These are the activations of a small neural network, seen along a few directions. Each row is one input.
In each table, some parts of the input vary, and every possible input appears once, in random order.
Descriptions start from the smaller parts, as in this example, which fits no table here: values(3) and (point or ring(11) or (line(6) and ring(8))).
Shared parts are said once, and a part with two or three values counts as separate values.

Rows:
R1: [ 28  12  14  21   0  13  15  -2 -34 -22 -23  -8   2   8  18  -6]
R2: [ 26  16  14  23  -1   9  10  -3 -37 -17 -27  -5   6   1  17  -3]
R3: [-21 -16 -11 -16 -16 -17  -8   4  12   0  16   5  -3  -4 -13   9]
R4: [  7 -10   8   0 -21  -9   7   0   9 -30  -8  16  -8   8 -14  27]
R5: [-24 -12 -29  -7  -3  -7   3  -4   0  14  27 -19   0  -3   7 -10]
R6: [ 37  25  53  10  34  38   1 -11  18  18 -33  20  10  -5  -2   4]
R7: [ 10  17  -4   2  10   5 -17  25 -21   3  -7  -6  -8 -12  -1 -31]
R8: [-17 -16 -14 -15 -14 -17  -8   3  14  -3  17   2  -2  -3 -12   9]
R9: [-25  -9 -28  -5  -6  -9   0  -4  -3  19  24 -14   5  -8   6  -6]
R10: [ 31  12  15  23  -1   8  16   0 -33 -22 -20  -7   2   8  17  -9]
R11: [  7 -10  11  -3 -22  -9   7   0  10 -33  -7  14  -9  10 -10  24]
R12: [ 28  12  11  23   1  13  15  -2 -37 -20 -23  -6   3   5  15  -4]
R13: [-23 -10 -29  -5  -5  -7   2  -3  -3  16  28 -16   7  -3   7  -6]
R14: [-19 -18 -13 -17 -13 -16  -6   3  16  -5  18   1  -8  -2 -11   5]
R15: [  8  14  -4  -1  12   6 -15  24 -17   1  -7  -7 -13 -11   0 -36]
R16: [  8  -8   9   0 -22 -11   4   0  10 -31 -11  13  -3   7 -11  28]
R17: [  5  -6  11   0 -24 -13   3   0   9 -27 -12  15  -5   4 -12  28]
R18: [-25 -13 -30  -6  -3  -5   4  -3  -3  16  28 -15   4  -2   5  -9]
R19: [ 10  15  -2   1  11   1 -14  26 -16   2  -5  -6 -13 -10  -2 -38]
R20: [  2  -1  28   6  13  13  13 -40  44  17 -16  18  20  23   8  54]
R21: [-26  -8   3  -8  21   5   2 -36  47  39  12   7  21  10   4  34]
R22: [  7  13  -5   0  12   9 -12  26 -21   4  -6  -4 -10 -10  -2 -35]
R23: [-21 -11 -28  -5  -4 -12   3  -2   0  15  30 -16   0  -3   6 -12]
R24: [ 29  14  13  23  -1  12  12  -1 -36 -20 -24  -8   8   6  18  -2]
R25: [-18   1   7 -22  32  11  -6 -16  45  51  20   7   9 -11 -17   1]
R26: [-18 -18 -12 -16 -14 -19  -5   6  17  -4  21   3  -7   1 -12   3]
R27: [  0  27  16  12  46  34 -11 -18   8  49 -13   0  16   2  18 -15]
R28: [ 10  -9  11  -1 -22 -15   7   1  13 -33  -7  14  -9   9 -12  21]
R29: [  7  17  -2   1   9   3 -17  24 -22   6  -9  -2  -9 -15  -1 -31]
R30: [-20 -20 -14 -16 -12 -13  -4   5  13  -2  19   4  -6  -1 -14   7]
Changing only one part turns R29 into R9. The same change can be made to R19. Which row results?
> R23
What is each input in this table made of?
> ring(5) and (point or line(5))
Change only the ring(5) part in R4. List by row number the other rows that result.
> R12, R18, R22, R30

Rows:
R31: [ 27   7   8  -1   9   3  -7  22 -47  -8 -12  -6   6 -21  -7 -26]
R32: [-24 -29  -4  -6 -39 -21  12 -11  13 -30  10  11  -6   7  -8  31]
R33: [-29  -2 -31  -5 -10 -11   6   6  17  32  32  -3  -1   4   0   2]
R34: [-24  -9  11 -15   0 -14 -17 -26  40  16   0  12  15   0  -6  34]
R35: [-30 -12  -3 -10  -5  16  12 -24  37  13   9  13  -6   0 -11  32]
R36: [ 28   9  15  21 -31   0  13   0 -24 -50 -31   2 -10   6  10  14]
R37: [ 25  16  36  13  13   9 -16 -14   1  -2 -37  12  16   2   8  13]
R38: [  5  17  -4  10   6   7 -15  19 -30 -11 -20  -9 -21  -3  13 -36]
R39: [-26 -11 -34 -17   3 -17 -21  18  16   5  25  -9 -15   2  -9 -21]
R40: [ 33   8  16  11  28   9   9  -2 -24  -3  -8 -15  11   7  14 -23]
R41: [-14 -14 -13 -10   4  -9  11 -16  29  19  34 -13   1   3   3  -5]
R42: [-19 -20 -18 -27  -7 -13 -12  12   1   9  29  -8   7 -22 -18  -8]
R43: [ 16  26  -3  21   7   8  12  18 -27  13  -7  -2   3   6  12 -17]
R44: [ 31  12  23  13  21  33  13  -1  -4  -4 -24  13   0  11  -2   9]
What is each input in this table made of?
> values(2) and (point or line(6))
Changing only the values(2) part turns R36 into R32. The same change can be made to R44. Which row results?
> R35

Rows:
R45: [ 14  11  16  11   2   6   3  -7  -7   1 -18   5  12   0   7  12]
R46: [ 32  19   4  21   5  11   6  17 -51 -21 -21 -13  -7  -1  15 -31]
R47: [ 33  18  17  19   2  13   0  12 -38 -27 -30  -5  -9  -1  11 -21]
R48: [ 41  15  30  24  -2  13  15  -3 -29 -26 -31   3   4   5  12   0]
R49: [  8  12   5   6   7   6 -11   6 -16  -1 -16  -1   0  -5   5 -11]
R50: [ 46  17  38  22   3  18  14   0 -16 -31 -37  13   1  10   4  10]
R51: [ -9  -6   6  -6   8  -1   5 -20  21  20  11   1  13   0   0  13]
R52: [-12  -2 -10 -12   9  -1  -5   6   8  24  22  -6   0 -11  -7 -20]
R53: [-13  -2  -3  -4   9   0  -1 -10  25  16   8   1   1   6   2   6]
R54: [-39 -24 -41 -21 -14 -23  -6   4  15  11  39 -11  -2  -3  -8   0]
R55: [ 37  19  24  24   1  11   8   6 -26 -28 -33   2  -6  10  13 -10]
R56: [  3  11 -10  10   6   9  -3  10 -30   1  -7  -9  -2  -3  10 -19]
R57: [-37 -24 -33 -26 -19 -22  -7  10  21  11  40  -3  -7 -10 -18  -1]
R58: [ -4  -7  13  -8  12   5   5 -19  32  14   4  11   7   6  -8  21]
R59: [-35 -29 -16 -19 -20 -21   4 -18  33   7  30   4   6   2 -11  32]
R60: [-37 -26 -27 -25 -15 -24 -12  -1  28   6  32  -2  -4  -4 -13   8]
R61: [-17  -2 -20  -6  11   1  -3   1   2  23  21 -14   3  -4   4 -16]
R62: [ 19   8  25   9   7  12   3  -7   3  -6 -23  15   6   6  -2  19]
R63: [-16  -3  -9  -9   8   3  -9  -4  15  17  12  -5   0  -4   0  -6]
R64: [  8  15   0   4   5   5  -7  17 -21   5  -8  -2  -1 -11   0 -20]
R65: [ 34  20  13  16   2  12   5  22 -45 -21 -22  -6 -11  -8   7 -33]
R66: [ 10  12  11  12   5   6  -3   1  -6  -3 -19   5  -1   7   8   1]
R67: [-31 -28 -11 -22 -16 -15   4 -17  45   2  23  14  -1   7 -21  42]
R68: [-34 -23 -22 -18 -15 -26  -4  -7  38   6  27   3  -2   6 -11  22]
What is each input in this table made of?
> line(4) and line(6)
Changing only the line(6) part turns R58 into R52. The same change can be made to R50. Which row results?
> R65
Change only the line(6) part in R57. List by row number the other rows that result.
> R54, R59, R60, R67, R68
Start at R47 and move only the line(4) part, one step at a time. The first step leads to R49. Which rows follow, in order?
> R63, R60

Rows:
R69: [-34 -17 -37 -23 -10 -20 -13  14   6  14  38 -16  -6 -13  -8 -21]
R70: [ -7   5   5   8  15  10   5 -28  13  22  -3   1  17  11  14  20]
R71: [-28 -31  -5 -23 -17 -21   7 -20  50   3  27  14   4   8 -22  43]
R72: [ 34   4  36  19  -9   9  21 -16  -1 -32 -30  16   5  12   4  32]
R73: [-33 -12  -7 -19  10  -4  -7 -20  48  41  23   7  13  -1  -9  23]
R74: [-34 -29 -33 -22 -27 -29  -6   8  13  -7  33  -3  -6  -5 -16   7]
R75: [ 29  19   4  18  -1   6   4  22 -49 -18 -17 -13  -4  -5  13 -32]
R76: [  8  18   8  -2  26  17 -13  15  -4  18  -8   1  -7 -11  -5 -32]
R77: [ 29  27  19  20  27  30   2   3 -35  10 -22  -6   5  -6  16 -28]
R78: [  8  13  26  -3  21  13 -12  -4  25  13 -20  17   1   0  -7   9]
R79: [ -2 -15   8   6 -16  -6  20 -27  18 -15   1   7   7  19   5  40]
R80: [  8   9  -3  -2  -1  -6 -15  29 -16 -10  -3  -2 -17 -11  -6 -36]
R81: [-35  -8 -27 -21  15   1 -10  -2  20  45  36 -11   3 -14  -6 -17]
R82: [ -9 -13 -22   4 -24 -15   7   4 -20 -23   7 -12  -4   6   7   5]
R83: [ 29  22  37  20  20  25   4 -19  -5   5 -34   9  15   5  13  11]
R84: [  8  -2  -2  -3 -19 -12 -10  27  -9 -29  -8   8 -18  -3 -13  -7]
R85: [ -6   0 -26   4  -4  -8   2   8 -28  -2  11 -24  -3  -1  14 -24]
R86: [ -6   8 -15   8  22  14   2  -6 -13  27   9 -18   9  -1  18 -21]
R87: [ 14  -6  26  -5  -8  -4   2  -4  30 -22 -15  25  -7   9 -17  29]
R88: [ 27   8   6  17 -21  -1  10  16 -42 -39 -24   0  -6   1   5  -3]
What is each input in this table made of?
> line(4) and ring(5)
Start at R71 and move only the line(4) part, one step at a time. The first step leads to R79. Which rows follow, in order?
> R87, R72
